A small network was shown many inputs. Here are its activations along a few directions, one row for each input.
Each table varies a few parts of the input and shows all the possible inputs, shuffled.
A made-up example of a description, with smaller parts first: one of 5 places around a ring, together with either a single point or one of 11 places around a ring or (one of 3 separate values, together with one of 4 places along a line).
Shared parts are said once, and a part with two or three values counts as separate values.

Other details of the inputs vary at random and push rows far along three fixed directions, the same in every table; ignore that.

Rows:
R1: -3	20	4	7	-9	-5	-2	2	4	6	3
R2: 1	-2	11	0	16	-21	-1	-3	-10	8	7
R3: 4	16	-23	-18	23	3	4	16	-8	15	-15
R4: -7	18	0	14	-26	-5	10	1	-4	-2	4
R5: -2	-15	17	14	13	12	2	-1	27	-19	4
R6: 12	-3	2	-5	-2	-8	-5	-5	-16	10	12
R7: -21	7	1	7	5	-14	-4	-3	4	1	-2
R8: -4	13	2	15	-29	-6	10	10	-6	-1	2
R9: -11	14	-4	0	-13	-7	-8	2	6	6	-2
R10: 0	18	4	9	-9	-6	-3	6	2	6	-1
R11: 30	-10	11	-29	37	24	10	-7	-10	-22	-19
R12: -1	-7	20	1	-3	25	-2	-6	14	-35	-27
R13: -6	-1	-8	8	-16	-4	5	-2	-9	1	-9
R14: -14	19	8	11	3	-13	3	3	4	0	6
R15: 14	-52	10	-4	-5	-9	-11	-45	-10	-3	8
R16: 23	-47	18	-3	-4	-9	-7	-44	-10	-5	18
R17: -26	16	2	9	-7	-17	-4	3	7	0	2
R18: -11	11	-1	0	-13	-7	-7	8	4	9	-3
R19: 4	9	8	5	-9	-7	-4	6	1	7	3
R20: -6	-6	15	8	8	13	3	1	31	-20	11
R21: -27	14	5	10	-9	-16	-3	10	6	2	1
R22: -8	3	-8	7	-21	-5	7	7	-8	2	-8
R23: 3	-6	8	19	-14	22	-3	4	21	-17	3
R24: 10	-29	5	-2	-2	-33	-26	-46	-35	20	7
R25: 4	-7	-9	0	1	-9	-11	-10	-18	10	-4
R26: -20	9	2	9	0	-15	-2	10	3	3	-4
R27: 7	-6	-1	-17	39	22	16	18	18	-9	6
R28: 0	18	-2	4	-16	-2	-3	4	-3	1	11
R29: -1	-17	0	9	-9	25	-5	7	20	-14	-4
R30: 5	6	-4	6	-10	-6	10	-1	-14	2	0
R31: 5	14	-20	-21	21	2	4	20	-9	17	-12
R32: 1	19	-23	-21	23	4	5	12	-6	15	-11
R33: -4	-21	-1	5	-15	23	8	3	19	-16	-2
R34: -2	-9	-12	-12	43	22	10	14	18	-10	-11
R35: -11	8	-11	7	-18	-3	7	-1	-6	1	-6
R36: 11	-7	0	-6	-7	-9	8	-7	-19	7	10
R37: 2	13	6	0	-9	-7	-5	-1	4	5	8
R38: 14	-4	1	-1	-1	-9	-6	-3	-18	10	7
R39: 16	0	-28	-33	30	0	1	-1	-26	17	-1
R40: 5	-9	14	4	-5	21	-1	6	29	-11	7
R41: 2	-22	-1	0	-3	23	-6	0	16	-10	1
R42: 14	16	-19	-17	22	9	9	10	-16	10	2
Each input here is: one of 2 separate values, together with either a single point or (one of 4 places along a line, together with one of 5 places around a ring).
The inputs of R41 and R6 match in every part but the choice among 2 separate values. If R35 is changed in the same way as R41 into R6, which row does it become? -> R4
The inputs of R15 and R16 match in every part but the choice among 2 separate values. If R25 is changed in the same way as R15 into R16, which row does it become? -> R23
A walk changes only the place on the ring of 5. It starts at R37 and steps to R1. List the rest of the walk in order. -> R10, R19, R40
A walk changes only the place on the line of 4. It starts at R22 and steps to R29. List the rest of the walk in order. -> R31, R26
Change only the choice among 2 separate values in R32. List by row number the other rows that result. -> R1
Change only the choice among 2 separate values in R2. List by row number the other rows that result. -> R26

Rows:
R43: 3	-59	17	13	1	13	-7	-33	9	-22	3
R44: -39	32	16	31	-36	11	15	24	26	-27	-11
R45: -30	26	1	29	-45	19	-9	32	29	-17	-16
R46: 9	24	-13	-11	37	0	12	25	-5	20	1
R47: -3	-27	32	8	-10	12	-18	-13	21	-22	-9
R48: 10	-19	-17	-13	4	-35	-9	-26	-37	26	3
R49: 10	12	-28	-17	25	6	13	12	-16	15	-21
R50: 2	10	-2	-12	16	-11	8	5	-15	-4	-12
R51: 32	-20	20	15	-24	34	-12	-25	6	-27	13
R52: 5	-35	23	5	1	5	-12	-28	32	-25	15
R53: 27	22	-24	-21	-7	59	54	59	17	-16	-1
R54: 5	15	-5	-15	19	-9	2	-9	-3	10	3
R55: 3	-45	6	14	-14	18	-11	-30	25	-8	0
R56: 8	-17	-33	-31	33	8	15	-4	-23	16	1
R57: -6	-30	23	8	0	10	-4	-28	28	-24	19
R58: 15	-10	5	-7	25	-46	-12	-16	-33	26	18
R59: 18	-16	8	-15	32	-11	-13	-3	-11	23	9
R60: -25	45	13	23	-37	-43	-7	-2	-22	13	-13
R61: 16	3	-10	-41	40	-1	-5	-2	-12	13	5
R62: -25	34	-4	27	-44	-46	-9	4	-26	13	-8
R63: -26	28	-8	14	-51	-37	-23	0	-23	27	-1
R64: -9	26	-19	-4	37	44	34	56	32	-12	3
Describe the family of inputs behind these rows. -> either one of 2 separate values or (one of 4 places along a line, together with one of 5 places along a line)
Change only the place on the line of 5 in R58. List by row number the other rows that result. -> R48, R50, R52, R62

Rows:
R65: 7	-28	14	-4	13	11	-8	-17	14	-11	3
R66: -12	33	-18	-6	13	16	16	38	11	-2	-12
R67: 16	13	-15	-17	5	-11	8	1	-34	19	-5
R68: 3	7	-10	-14	23	17	12	17	9	-2	0
R69: 10	-21	2	4	-13	14	-3	-10	6	-3	-1
R70: 4	3	-8	-10	21	29	12	20	26	-12	-3
R71: 9	-19	7	9	3	17	-4	-11	14	-12	7
R72: -11	-3	8	15	-8	6	0	5	22	-12	-1
R73: 2	-3	7	10	-30	-13	-3	-16	-15	-2	3
R74: -24	27	4	20	-22	6	0	19	20	-11	-4
R75: 5	15	-13	-16	21	-7	6	10	-10	11	-1
R76: 1	17	-11	-15	16	-27	3	0	-32	24	3
R77: 12	-29	11	-4	16	1	-10	-19	4	-3	4
R78: -15	14	5	14	-11	32	6	26	43	-22	-4
R79: 10	9	-18	-13	6	33	19	26	5	-12	-6
R80: -19	9	13	18	-24	-33	-15	-13	-12	8	2
R81: -4	-1	-10	6	-16	45	13	20	33	-27	-6
R82: 0	-23	21	8	-5	-12	-18	-28	2	-3	7
R83: -1	-16	14	10	-2	2	-9	-10	14	-8	2
R84: -24	24	11	25	-31	-28	-11	3	-4	6	0
R85: 14	-21	-3	-21	33	-17	-1	-18	-25	16	4
R86: -12	14	0	18	-43	-17	-6	-7	-10	7	-1
R87: -12	38	-17	-3	4	-13	10	25	-10	13	-6
R88: 4	20	-10	-17	17	-29	-3	0	-32	26	0
R89: 11	-31	11	-7	18	15	-1	-13	16	-9	7
R90: 17	-8	-10	-27	37	-13	3	-9	-27	19	4
R91: 7	23	-20	-14	0	-1	15	11	-22	10	-9
R92: 18	-34	-3	-9	2	14	-3	-15	-3	-6	4
R93: -8	17	7	21	-42	-14	-4	3	-11	2	1
R94: 5	-31	12	1	12	7	-3	-15	12	-8	5
R95: -6	21	-16	-12	22	15	13	25	5	-1	-10
R96: 0	-25	19	8	-1	-2	-14	-22	9	-9	4
R97: -24	25	11	28	-37	-29	-9	2	0	4	3
R98: 1	-22	19	11	-8	-18	-15	-25	1	0	8
R99: 18	-13	-13	-16	8	6	1	-2	-17	9	0
Describe the family of inputs behind these rows. -> either a single point or (one of 2 separate values, together with one of 5 places around a ring) or (one of 4 places along a line, together with one of 6 places along a line)
Change only the choice among 2 separate values in R99. List by row number the other rows that result. -> R93
A walk changes only the place on the ring of 5. It starts at R81 and steps to R92. List the rest of the walk in order. -> R99, R69, R86
